Each row below holds a small network's activations on one record, seen along a few directions.
Each row is followed by the record's values for the fields Sudub, Tipo, Let, Zev.
Not every record has every field; a missing one is written absent.
The largest differences between rows may come from other fields.
[-0.59,-1.11,+0.82,-1.80,-1.09,-1.69,-0.55,-0.99,+0.13,-0.71,-1.98,+0.42,+0.22,-0.10,+0.66] => Sudub=absent, Tipo=b1, Let=f5, Zev=absent
[+2.92,+1.39,+0.51,-3.09,+3.18,+2.25,-1.42,+0.93,-0.67,-1.31,-1.16,-1.65,+1.06,+1.38,-0.23] => Sudub=u1, Tipo=b2, Let=f2, Zev=p1
[-4.03,-2.42,-4.81,+3.74,-1.83,-0.17,-0.74,-0.81,-0.89,+0.20,+3.23,+1.90,+0.27,-2.05,-1.79] => Sudub=u1, Tipo=b1, Let=absent, Zev=p1
[-1.94,-1.98,+0.23,+0.79,-0.46,+0.90,-0.68,+0.65,-0.43,-1.64,-1.19,-0.55,+0.58,-0.61,+0.28] => Sudub=u1, Tipo=b2, Let=absent, Zev=p1
[+2.26,+0.42,+1.89,-3.59,+1.80,+1.37,-0.10,-0.02,-0.33,-1.98,-3.38,-2.99,+0.23,+0.55,+0.93] => Sudub=u1, Tipo=b2, Let=f5, Zev=absent
[-1.48,-0.26,-1.67,+1.21,+0.36,+1.35,+2.80,+0.03,-1.40,+2.90,+1.53,+0.08,+1.12,-0.45,-1.24] => Sudub=absent, Tipo=b2, Let=absent, Zev=p2
[-3.71,-3.39,-1.05,+3.45,-2.98,-2.54,-0.20,-1.11,+1.06,+0.45,+1.60,+2.09,-0.76,-1.09,-1.14] => Sudub=u2, Tipo=b1, Let=absent, Zev=p2
[+1.60,+1.86,-1.27,-1.94,+1.63,+0.36,-1.77,+0.13,-1.44,-1.71,-0.63,+0.71,+0.28,+1.52,+0.37] => Sudub=u1, Tipo=b1, Let=f4, Zev=p1
[+0.81,-0.80,+1.82,-2.44,-0.04,+0.74,-2.50,+0.63,+1.90,-1.82,-3.19,-1.98,+0.36,+1.60,-0.10] => Sudub=u1, Tipo=b2, Let=f5, Zev=absent
[-0.91,-1.65,+1.22,-1.22,-2.08,+0.13,+1.45,+0.05,+1.90,-1.05,-1.86,-1.72,-1.00,+0.44,+0.07] => Sudub=u1, Tipo=b2, Let=absent, Zev=p2
[+2.67,+2.93,-1.18,+0.15,+3.53,+0.87,+0.78,-0.65,-2.71,+1.08,+2.69,+0.81,-0.17,-0.19,+1.09] => Sudub=u2, Tipo=absent, Let=f4, Zev=p1
[+4.31,+4.08,-0.22,-1.52,+6.02,+2.67,+2.05,-0.31,-4.52,+1.00,+1.93,-0.93,-0.05,-0.31,+1.62] => Sudub=u2, Tipo=b2, Let=f4, Zev=p1
[+3.43,+2.20,-0.91,-2.60,+2.35,+0.89,-0.33,-1.12,-3.14,-1.51,-1.19,+0.14,+0.47,+0.44,+0.58] => Sudub=u1, Tipo=b1, Let=f4, Zev=p1
[+1.15,+2.31,+0.38,-1.12,+3.67,+1.12,+1.70,+1.20,-3.17,+1.84,+1.48,-0.18,-0.38,+0.68,+1.18] => Sudub=u2, Tipo=b2, Let=absent, Zev=p1
[+0.61,-0.23,+2.46,-3.64,+0.94,-1.44,-0.98,+0.07,+0.70,+0.04,-2.38,-1.62,+0.09,+1.93,+1.08] => Sudub=absent, Tipo=absent, Let=f5, Zev=absent
[-1.61,-5.06,-0.30,+3.08,-7.06,-4.31,-1.28,-1.59,+6.51,-0.75,-0.60,+1.78,-1.65,-1.41,-2.38] => Sudub=u2, Tipo=b1, Let=f4, Zev=p2
[+0.26,+3.33,-5.41,+2.64,+1.81,+0.56,+2.17,-0.41,-3.19,+3.09,+3.57,+1.69,+0.99,-1.37,-2.19] => Sudub=u2, Tipo=b1, Let=absent, Zev=absent
[+0.37,+1.20,-1.79,+0.04,+0.69,-0.24,+1.00,-0.18,-2.87,+0.30,+0.95,+1.60,+0.02,-1.45,+0.17] => Sudub=u2, Tipo=b1, Let=absent, Zev=p1
[-0.56,-0.80,+0.90,-1.02,+0.48,+1.20,-0.94,+1.49,-0.37,-0.75,-1.59,-1.16,+0.67,+1.49,+0.21] => Sudub=u1, Tipo=b2, Let=absent, Zev=absent
[-2.10,-1.87,+1.72,+0.53,-2.17,-1.16,-0.90,-0.13,+1.00,-0.37,-1.15,+0.69,-0.92,+0.45,+0.87] => Sudub=u2, Tipo=absent, Let=absent, Zev=absent
[-0.23,-0.39,+2.37,-1.72,-0.01,+0.19,-1.85,+1.35,+0.96,+0.01,-1.89,-0.86,-0.20,+1.00,+1.12] => Sudub=absent, Tipo=b2, Let=f5, Zev=absent
[+1.31,+2.33,-0.28,+0.68,+3.52,+1.42,+2.93,-0.48,-3.02,+1.75,+2.83,-0.10,-1.10,-1.08,+0.34] => Sudub=u2, Tipo=b2, Let=absent, Zev=p1
[+2.53,+1.31,+2.98,-3.91,+2.02,+0.66,+0.11,+0.10,+0.13,-1.87,-3.99,-2.83,-0.23,+1.35,+1.96] => Sudub=u1, Tipo=b2, Let=f5, Zev=absent
[-1.74,-1.60,+1.39,-0.08,-0.96,-1.55,+0.17,+0.54,+0.39,+0.41,-0.77,+0.28,-0.80,+1.12,+0.48] => Sudub=u2, Tipo=absent, Let=absent, Zev=p2
[+0.75,+0.16,+2.34,-0.79,-0.53,-0.28,-1.97,+0.93,+1.97,-0.58,-1.91,-0.72,-0.49,+0.78,+0.69] => Sudub=u2, Tipo=b2, Let=f5, Zev=absent
[+0.53,+3.59,-4.60,+2.47,+2.89,+2.96,+5.26,-0.41,-4.01,+3.06,+5.02,-0.09,+0.59,-2.76,-0.76] => Sudub=u2, Tipo=b2, Let=absent, Zev=absent
[+0.37,+0.61,+2.95,-1.72,+0.25,-0.02,-0.68,+0.73,+0.34,-0.31,-2.27,-0.64,-0.58,+0.85,+1.73] => Sudub=u2, Tipo=b2, Let=f5, Zev=absent
[-1.27,+2.75,-3.46,+0.03,+0.12,+2.06,+3.08,-0.85,-3.39,+1.49,+2.66,+0.56,+0.68,-0.18,-1.79] => Sudub=u1, Tipo=b1, Let=absent, Zev=absent
[-2.33,-1.49,-0.71,+2.34,-1.72,-0.84,+1.63,-1.42,+0.00,+2.38,+1.14,+0.35,-0.60,+0.36,-1.22] => Sudub=u2, Tipo=absent, Let=absent, Zev=p2
[+0.72,+1.81,-4.24,+0.76,+2.69,+2.03,+2.14,+1.08,-5.34,-0.26,+4.32,+0.96,+2.68,-0.73,-1.53] => Sudub=u1, Tipo=b1, Let=absent, Zev=p1
[-2.74,+1.26,-5.59,+3.04,+0.74,+1.44,+1.22,-0.60,-3.45,+0.07,+5.26,+1.79,+0.61,-1.54,-1.90] => Sudub=u1, Tipo=b1, Let=absent, Zev=p1
[+0.01,-0.54,+2.33,-3.16,-1.33,-1.32,-1.66,-0.50,+1.23,-1.74,-3.87,-0.50,+0.11,+2.19,+1.18] => Sudub=u1, Tipo=b1, Let=f5, Zev=absent
[+0.07,+0.05,+2.13,-2.06,+0.69,-0.31,-1.75,+1.27,+1.26,-0.16,-1.71,-1.45,-0.13,+1.02,+0.73] => Sudub=absent, Tipo=b2, Let=f5, Zev=absent
[+1.95,+3.77,-2.05,+0.13,+3.04,+2.29,+5.18,+2.24,-4.59,+0.90,+5.72,-0.24,+1.77,-1.68,-0.76] => Sudub=u2, Tipo=b2, Let=absent, Zev=p1
[-0.53,+0.27,-0.41,+2.54,-0.35,-0.18,+0.31,+0.52,+0.68,+1.49,+1.87,+0.47,-0.91,-0.35,-0.26] => Sudub=u2, Tipo=b2, Let=absent, Zev=p2
[-1.90,-1.55,+0.17,+2.05,-0.07,-0.89,+0.86,+0.31,-0.51,+1.22,+1.49,-0.15,-0.57,-0.02,+0.58] => Sudub=u2, Tipo=b2, Let=absent, Zev=p2
[-0.30,+0.76,-1.36,+2.22,+0.02,-0.37,+2.57,-0.77,-0.38,+3.02,+1.24,-0.48,-0.84,+0.02,-1.54] => Sudub=u2, Tipo=b2, Let=absent, Zev=p2
[+1.51,+1.19,+2.29,-1.30,+1.62,+0.08,+0.85,-0.42,-0.48,+0.12,-0.99,-1.54,-0.79,+0.14,+1.41] => Sudub=u2, Tipo=b2, Let=f5, Zev=absent
[+1.41,-1.00,+1.82,-2.61,+0.09,+0.72,-2.51,+0.48,+2.14,-1.99,-3.22,-2.10,+0.40,+1.76,-0.14] => Sudub=u1, Tipo=b2, Let=f5, Zev=absent
[+2.14,+1.56,+2.27,-2.05,+1.52,+0.20,+0.29,-0.38,+0.23,-0.62,-1.92,-2.05,-0.33,-0.13,+1.32] => Sudub=u2, Tipo=b2, Let=f5, Zev=absent
[-1.27,-1.00,-0.88,+1.89,-1.66,-1.84,+0.60,-0.94,+0.46,+1.41,+1.37,+1.88,-0.77,-0.36,-0.45] => Sudub=u2, Tipo=b1, Let=absent, Zev=p2
[-0.95,-4.39,+1.47,-2.17,-4.45,-1.77,-2.04,-0.70,+4.23,-2.51,-4.01,+0.04,+0.24,+1.26,-0.67] => Sudub=u1, Tipo=b1, Let=f2, Zev=p2
[+0.37,+0.09,+2.09,-0.54,-0.69,-0.17,-2.06,+0.85,+1.99,-0.36,-1.65,-0.55,-0.31,+0.48,+0.83] => Sudub=u2, Tipo=b2, Let=f5, Zev=absent

Here are new rows. What are their fields?
[-0.47,+0.15,+2.10,-1.83,+0.50,+0.01,-1.65,+1.25,+0.73,-0.02,-1.30,-1.23,-0.16,+0.81,+0.90] => Sudub=absent, Tipo=b2, Let=f5, Zev=absent
[-0.56,-0.50,-1.64,+0.01,+0.75,-0.29,-1.06,+0.41,-1.65,+0.63,+1.07,+1.76,+0.74,+0.55,+0.22] => Sudub=absent, Tipo=b1, Let=absent, Zev=p1
[+1.39,-0.36,+1.26,+0.03,-0.76,-1.84,-0.83,-1.28,+1.92,+0.28,-0.39,-0.29,-0.59,+0.64,+0.59] => Sudub=u2, Tipo=absent, Let=f5, Zev=absent
[-1.64,+2.96,-3.72,+4.12,+3.51,+3.05,+2.22,-0.05,-3.59,+1.42,+6.34,+1.91,+1.21,-2.71,-2.35] => Sudub=u2, Tipo=b2, Let=absent, Zev=p1
[-2.28,-1.44,-4.88,+6.51,-1.94,+0.85,+4.09,-0.51,-0.82,+1.21,+5.76,+1.06,+0.30,-4.02,-2.25] => Sudub=u2, Tipo=b2, Let=absent, Zev=p2
[-2.38,-2.86,-1.74,+0.74,-2.52,-0.27,-2.05,-0.16,+0.24,-1.58,-0.37,+1.31,+0.58,+0.45,-0.34] => Sudub=u1, Tipo=b1, Let=absent, Zev=p1
[-1.72,-1.30,+1.32,-1.20,-1.60,-0.51,+0.78,+0.69,+2.09,-0.76,-1.96,-1.28,-1.13,+1.12,-0.98] => Sudub=u1, Tipo=b2, Let=absent, Zev=p2
[-0.45,+0.97,+1.63,-1.69,+1.38,+0.90,-0.55,+1.83,-0.38,-0.66,-1.83,-1.24,+0.02,+1.89,+1.46] => Sudub=u1, Tipo=b2, Let=absent, Zev=absent
[+0.64,-0.10,+1.52,+0.01,-0.75,-1.64,-0.53,-0.88,+1.12,+0.38,-0.32,+0.07,-0.90,+0.54,+0.77] => Sudub=u2, Tipo=absent, Let=f5, Zev=absent
[+0.66,+0.08,+2.32,-3.49,+1.12,+0.82,-0.98,+0.45,+0.14,-1.60,-3.13,-2.24,+0.63,+1.46,+0.99] => Sudub=u1, Tipo=b2, Let=f5, Zev=absent
[+0.61,+1.22,-0.97,-0.38,+3.80,+3.27,+2.38,-0.46,-3.90,+0.43,-0.28,-1.16,+1.55,-0.07,+0.54] => Sudub=u1, Tipo=b2, Let=absent, Zev=p1
[+2.78,+1.02,+2.39,-2.02,+1.20,+0.21,-0.02,-0.43,+0.48,-0.69,-2.26,-2.05,-0.42,+0.25,+1.28] => Sudub=u2, Tipo=b2, Let=f5, Zev=absent
[-1.00,-0.72,-2.35,+0.56,+1.24,+0.32,+1.73,-1.42,-2.04,+1.66,+0.03,+1.51,+0.73,-0.21,+0.34] => Sudub=absent, Tipo=b1, Let=absent, Zev=p1
[+2.25,+0.77,+1.46,+0.30,+0.66,+0.14,+0.81,-0.86,+0.52,-0.07,-0.50,-0.75,-1.05,-0.57,+1.43] => Sudub=u2, Tipo=b2, Let=f5, Zev=absent
[-2.48,-2.35,+0.39,+1.03,-0.33,-0.46,+0.22,+0.61,-0.19,+0.50,+0.25,-0.21,-0.35,-0.42,+0.08] => Sudub=absent, Tipo=b2, Let=absent, Zev=p2
[+2.56,+0.38,+2.54,-3.19,+2.04,+0.34,+0.02,-0.40,-0.13,-0.11,-2.30,-2.56,+0.04,+0.73,+1.22] => Sudub=absent, Tipo=b2, Let=f5, Zev=absent
[-2.55,-1.18,+0.45,+1.79,-1.30,+0.60,-1.53,+1.06,+0.96,-1.79,-1.02,+0.04,-0.37,-0.25,+0.29] => Sudub=u1, Tipo=b2, Let=absent, Zev=p1
[+1.24,+2.42,-0.70,+0.71,+3.11,+1.27,+1.94,+0.66,-2.67,+1.75,+2.57,+0.64,-0.72,-0.39,+0.90] => Sudub=u2, Tipo=b2, Let=absent, Zev=p1
[-1.10,+1.83,-5.69,+3.07,+0.29,+1.95,+3.91,-0.28,-4.55,-0.09,+5.63,+2.16,+1.58,-3.13,-2.55] => Sudub=u1, Tipo=b1, Let=absent, Zev=p1
[-2.81,-1.45,-3.09,+1.27,-2.85,+1.24,+1.72,-1.51,-0.02,+0.54,+0.89,+0.75,+1.11,-0.08,-1.80] => Sudub=u1, Tipo=b1, Let=absent, Zev=p2
[-2.15,+0.85,-2.38,+3.17,-0.61,+1.31,+2.17,+0.25,+0.07,+2.42,+2.26,+0.82,+0.45,-1.20,-2.37] => Sudub=u2, Tipo=b2, Let=absent, Zev=p2
